These are the activations of a small neural network, seen along a few directions. Each row is one input.
Each table varies a few parts of the input and shows all the possible inputs, shuffled.
Descriptions start from the smaller parts, as in this example, which fits no table here: one of 2 separate values, together with either a single point or one of 11 places along a line or (one of 4 places along a line, together with one of 8 places around a ring).
Shared parts are said once, and a part with two or three values counts as separate values.

Other details of the inputs vary at random and push rows far along two fixed directions, the same in every table; ignore that.

A family of inputs:
row 1: [ 2.87  1.43  4.11  0.85  3.75 -1.60 -1.19  4.32 -2.22 -2.78 -1.30 -2.14]
row 2: [-6.51 -1.91 -3.95 -1.83 -2.68  3.44  1.73 -2.52  4.77  0.83  1.62  2.77]
row 3: [ 1.16 -4.78 -4.50 -0.38 -1.92 -0.66 -1.40 -4.81 -0.10  0.10  3.68  1.84]
row 4: [-2.16  3.29  4.90  2.47  1.65 -2.63  2.32  1.79  4.76  0.54 -0.96 -0.08]
row 5: [-1.18 -0.15 -0.78  0.18  2.75 -2.91  4.93  1.60  5.56 -2.56  2.49  2.56]
row 6: [ 3.98  1.88  0.98 -0.35  1.45  0.78  0.55  3.86 -4.23 -0.96 -0.04 -2.70]
row 7: [ 4.40  2.48  3.68 -0.42 -0.42  0.40  1.86  3.98 -3.69  2.46 -2.11 -1.69]
row 8: [ 6.80  0.51  0.45  2.05 -1.77 -1.65 -4.58 -1.61 -7.72  1.22 -0.81 -4.88]
row 9: [ 3.20  1.19  4.48  0.77  2.95  0.33 -1.30  3.65 -4.50  1.43 -2.45 -0.37]
row 10: [-1.54 -4.14 -6.00 -1.70 -3.13  3.79 -4.56 -6.38 -2.83 -0.79  2.88  0.83]
row 11: [-4.33 -3.21 -5.30 -1.40 -1.61  1.49 -0.92 -3.80  1.64 -2.96  0.88  0.67]
row 12: [-4.08 -0.22 -3.22 -1.43  0.76  1.82  1.06 -1.04  2.51 -3.17  1.92  1.67]
row 13: [-5.72 -1.34 -4.07 -0.08 -2.19  0.86 -0.17 -4.31  5.29  0.49 -1.09  2.66]
row 14: [-3.47  2.94  0.94 -0.54  1.67  0.64  4.87  4.64  4.58 -1.90  0.58  1.21]
row 15: [ 6.60 -0.92  4.05  1.58  2.46 -3.41  0.15  3.19 -4.00  3.35 -1.53  0.28]
row 16: [-0.55 -5.29 -3.11 -0.65 -3.27  2.20 -5.02 -4.99 -3.93  2.14 -1.52  0.05]
row 17: [ 0.15 -4.30 -4.77  0.18 -4.42  1.93 -6.02 -7.64 -3.31  3.52 -1.48 -0.10]
row 18: [ 0.81  3.76  1.60  2.05  0.17 -2.93  2.26  2.54  0.27 -0.43 -2.18 -1.62]
row 19: [ 4.94  2.51  3.61 -0.46  0.28  0.43  0.41  2.65 -3.05 -0.47  1.29 -2.68]
row 20: [-0.86 -1.36 -3.36  0.78 -4.41  0.02 -1.62 -4.64 -1.40  2.86 -1.54 -0.74]
row 21: [ 1.28  1.19  3.88  0.26  1.44  1.09  0.46  3.26 -1.35  1.81 -0.51 -0.49]
row 22: [-5.53  0.43 -1.85  0.36  0.49 -0.18  0.04 -3.02  7.69 -3.09  2.23  1.61]
row 23: [-3.64  3.77  1.07  1.23  2.55 -2.13  3.61  2.99  6.50 -2.64 -1.93  1.48]
row 24: [ 4.12  2.76  4.94  2.26  1.28 -3.00 -1.91  1.50 -2.86  1.57 -1.13 -3.44]
row 25: [ 1.03 -3.20 -2.90 -2.40 -5.40  3.51 -3.53 -6.26 -3.23  2.88  2.94 -0.86]
row 26: [-0.41  0.55 -1.35 -0.55  0.62  1.03  0.50  1.68 -2.00 -0.99 -1.32  0.82]
row 27: [ 3.93  1.58  4.39 -0.30 -0.47  0.91  0.54  2.31 -3.10  2.89 -0.84 -1.66]
row 28: [ 2.90 -0.94 -3.42 -2.06 -3.99  2.48 -0.64 -2.70 -4.36  0.34  1.56 -2.18]
row 29: [-3.11  2.69 -0.42  0.82  2.43 -1.49  2.19  0.78  5.94 -3.48 -0.11  0.53]
row 30: [ 0.93  0.49  2.46 -0.67  1.09  1.38 -0.91  1.32 -0.94  0.78  1.58 -0.86]
row 31: [-0.27 -2.51 -3.52 -0.62 -1.92  0.71 -1.75 -1.13 -3.17 -0.66 -2.30 -0.35]
row 32: [ 3.03  0.64  3.27 -0.07  2.66  0.50 -2.81  1.84 -4.62  0.52 -0.37 -0.85]
row 33: [-5.45  0.89 -3.43  0.48 -1.74 -0.79  2.27 -3.59  6.35 -2.61  2.08  0.22]
row 34: [-3.21  1.12  2.88  0.37  2.81 -1.05  2.42  4.18  3.49 -1.26 -2.84  1.29]
row 35: [-2.66  3.66  1.74 -1.14 -0.06  0.32  5.98  3.70  5.08 -1.66  0.85  1.01]
row 36: [ 2.07  0.42  1.06 -0.06  1.24  0.87 -0.81  2.55 -4.62  1.44 -3.00  0.10]
row 37: [ 2.78 -1.00 -1.17 -0.96 -1.03  2.24 -2.64 -0.93 -4.38  0.07  2.10 -2.06]
row 38: [ 2.52 -3.34 -0.32 -0.10  0.11 -1.87 -1.28 -1.97 -0.66  1.98  2.16  1.46]
row 39: [-5.71 -2.47 -0.63 -0.97  0.07  0.84 -1.46 -2.88  4.52 -1.58  1.59  1.80]
row 40: [-1.87 -0.20 -0.92  0.37  1.54 -3.00  5.29  2.24  5.41 -1.13  1.01  3.54]
row 41: [-1.47  3.25  4.68  1.41  4.09 -2.31  0.27  2.26  4.92 -1.17 -0.50  0.21]
row 42: [ 4.25 -2.14 -0.17  0.67  0.14 -2.40  0.82  1.37 -3.01  3.09 -1.57  1.12]
Each input here is: one of 6 places around a ring, together with either a single point or one of 6 places along a line.
- The inputs of row 4 and row 8 match in every part but the place on the ring of 6. If row 9 is changed in the same way as row 4 into row 8, which row does it become? => row 10
- The inputs of row 42 and row 38 match in every part but the place on the ring of 6. If row 7 is changed in the same way as row 42 into row 38, which row does it become? => row 25
- Which other rows does row 18 become when the place on the line of 6 takes its other values? List them by row number. => row 14, row 23, row 26, row 31, row 35
- Which other rows does row 11 become when the place on the line of 6 takes its other values? List them by row number. => row 6, row 12, row 28, row 29, row 33

A family of inputs:
row 43: [-0.11  3.73  4.23 -1.18  1.84  1.28  3.81  5.29  1.17 -1.11  0.63 -0.11]
row 44: [-5.42 -1.14 -1.87 -0.03 -0.42 -0.77  2.32 -3.01  7.54 -1.27  3.84  3.03]
row 45: [ 1.61 -0.88 -0.08  0.14 -2.59  0.26 -1.86 -1.76 -2.35  2.70 -1.41 -1.37]
row 46: [ 5.14  0.01  1.38  1.07  0.08 -2.47 -0.01  1.50 -3.55  1.72 -1.99 -1.57]
row 47: [ 1.09  1.40  3.21  0.83  1.43 -0.46  0.53  3.24 -1.27  2.17 -3.01  0.15]
row 48: [ 2.17 -1.06 -0.01  0.39 -1.90  0.59 -3.12 -2.50 -3.46  2.45  0.39 -1.74]
row 49: [-3.64  0.87  1.26  0.18  3.19 -1.14  2.58  1.03  7.18 -2.98  2.56  2.73]
row 50: [-4.51 -0.04 -3.85 -0.32 -2.35  2.12 -1.05 -3.86  2.25 -1.24  0.13  0.04]
row 51: [-1.35  3.05  4.92  0.32  4.07 -0.70  1.10  3.15  3.75 -1.57  0.65  0.28]
row 52: [ 0.91 -1.59 -0.93 -0.27 -1.26  1.50 -3.74 -1.78 -4.30  0.03 -1.14 -1.83]
row 53: [-1.56 -3.82 -4.73 -0.90 -2.18  0.75 -2.32 -4.14 -0.93 -1.26  0.93  0.61]
row 54: [ 3.23  1.25  1.21 -0.80  1.31  0.33  2.82  4.36 -2.06 -0.55  0.88 -0.59]
row 55: [-1.26 -3.84 -4.72 -0.60 -2.51  0.49 -0.50 -3.83 -0.45  2.10 -0.33  2.48]
row 56: [ 3.71  2.04 -0.02  1.15  1.29 -1.77 -0.55  2.30 -3.51 -1.19 -2.14 -2.09]
- The inputs of row 49 and row 51 match in every part but one. If row 44 is changed in the same way as row 49 into row 51, which row does it become? => row 48
- What do these inputs look like to the network? => one of 2 separate values, together with either a single point or one of 6 places along a line

A family of inputs:
row 57: [ 0.16  0.44  0.17  0.77 -1.67  0.73 -3.10 -2.71 -1.22  2.39 -1.31 -1.40]
row 58: [-2.36 -4.05 -5.23 -0.14 -3.98  0.76 -2.68 -5.60 -0.52  2.25 -1.69  1.27]
row 59: [-2.63 -2.54 -5.61 -0.74 -2.30  1.47 -1.68 -3.52 -0.99 -1.27 -0.38  0.33]
row 60: [ 7.27  0.27  2.21  0.77  0.91 -1.40 -3.10  2.23 -8.22 -0.57 -1.33 -4.57]
row 61: [ 6.57  2.72  1.86 -0.09  0.04  1.54 -2.57  2.78 -8.40  0.49 -1.75 -4.28]
row 62: [-1.82 -0.76  0.56  0.52  1.74 -0.40 -1.62 -1.18  2.18 -0.79  0.42  1.16]
row 63: [ 7.34  1.62  2.39  0.38  1.57 -1.70  1.81  4.62 -5.12  1.56 -0.93 -1.20]
row 64: [ 5.04  1.23  0.26  0.18  1.52 -1.35  1.39  3.19 -3.14 -0.69  0.34 -0.80]
row 65: [-3.71  2.10  3.45 -1.09  3.25  0.94  4.55  3.81  6.32 -1.49  2.09  2.68]
row 66: [-3.37  0.79  0.34  1.16  1.70 -1.80  1.32  0.93  3.89 -1.88 -2.07  1.08]
row 67: [-1.54 -0.54 -0.71 -1.41 -0.74  0.96  1.15  0.05  1.54 -2.32  2.40 -0.21]
row 68: [ 3.13  0.98  4.60  0.67  0.76 -1.59  1.15  3.39 -1.96  1.43 -0.87 -1.49]
row 69: [-2.74  3.15  1.91 -0.40  3.01 -0.35  4.73  5.47  3.91 -3.36 -0.74  1.01]
row 70: [-2.30 -0.87  0.99 -0.46  0.32  1.00  0.80 -0.10  2.49  1.45  1.16  2.24]
row 71: [-3.65 -3.60 -5.11 -1.03 -4.43  1.92 -0.28 -4.46  0.51  2.21 -0.56  1.99]
row 72: [-1.61  0.99  0.48  1.60  2.67 -3.57  2.45  0.50  5.68 -1.84  0.84  2.12]
row 73: [-2.09  1.78 -0.93 -0.09 -0.27  1.59 -1.33 -1.46  0.60 -1.73  0.60 -1.40]
row 74: [ 3.07 -0.44  0.26 -0.02  1.50  0.61 -3.39  0.29 -4.88 -0.51 -0.08 -1.35]
row 75: [ 1.27 -3.28 -2.65 -1.92 -4.14  2.27 -1.29 -3.05 -3.33  1.36  1.43 -0.81]
row 76: [ 8.25  1.74  1.81  1.81  3.02 -3.10 -0.89  3.95 -6.55 -0.36 -1.47 -2.80]
row 77: [-1.69  2.89  3.90 -0.65  4.42  0.34  3.32  5.40  3.81 -3.00  1.63  1.26]
row 78: [-4.47  2.49  1.84 -0.81  1.96  0.06  5.96  4.46  5.97 -1.83 -0.52  2.38]
row 79: [-0.03 -2.97 -5.48 -0.11 -5.18  2.61 -6.80 -8.34 -4.48  1.90 -0.43 -1.77]
row 80: [ 1.73 -0.71 -0.41  1.38  0.26 -2.79  0.23 -0.96  0.66  1.72 -0.31  0.98]
row 81: [-5.17  0.49 -1.98 -1.88 -2.66  3.64  1.52 -2.51  4.20 -0.07  2.12  1.23]
row 82: [ 3.36  1.05  2.04  1.13  1.31 -2.61  2.58  2.86 -0.55  1.92 -0.43  0.59]
row 83: [-6.05 -2.84 -2.02 -0.36 -2.40 -0.17  0.25 -4.83  6.73 -0.10  2.15  2.03]
row 84: [ 2.75 -0.12  3.23  1.02  1.91 -1.15 -2.16  1.17 -2.32  2.07 -1.64 -0.30]
row 85: [-1.18 -5.16 -5.03 -0.56 -4.55  0.74 -4.84 -7.65 -1.60  0.38  1.17 -0.59]
row 86: [-3.54  3.14  2.85  0.36  0.46  0.79  2.51  1.28  4.79  0.66  0.17  0.63]
- The inputs of row 78 and row 63 match in every part but one. If row 66 is changed in the same way as row 78 into row 63, which row does it become? => row 72
- What do these inputs look like to the network? => one of 5 separate values, together with one of 6 places around a ring
- Which other rows does row 70 become when the place on the ring of 6 takes its other values? List them by row number. => row 62, row 65, row 74, row 77, row 84
- Which other rows does row 67 become when the choice among 5 separate values takes its other values? List them by row number. => row 61, row 64, row 69, row 77
- A walk changes only the place on the ring of 6. It starts at row 79 and steps to row 73. List the rest of the walk in order. => row 61, row 81, row 86, row 57
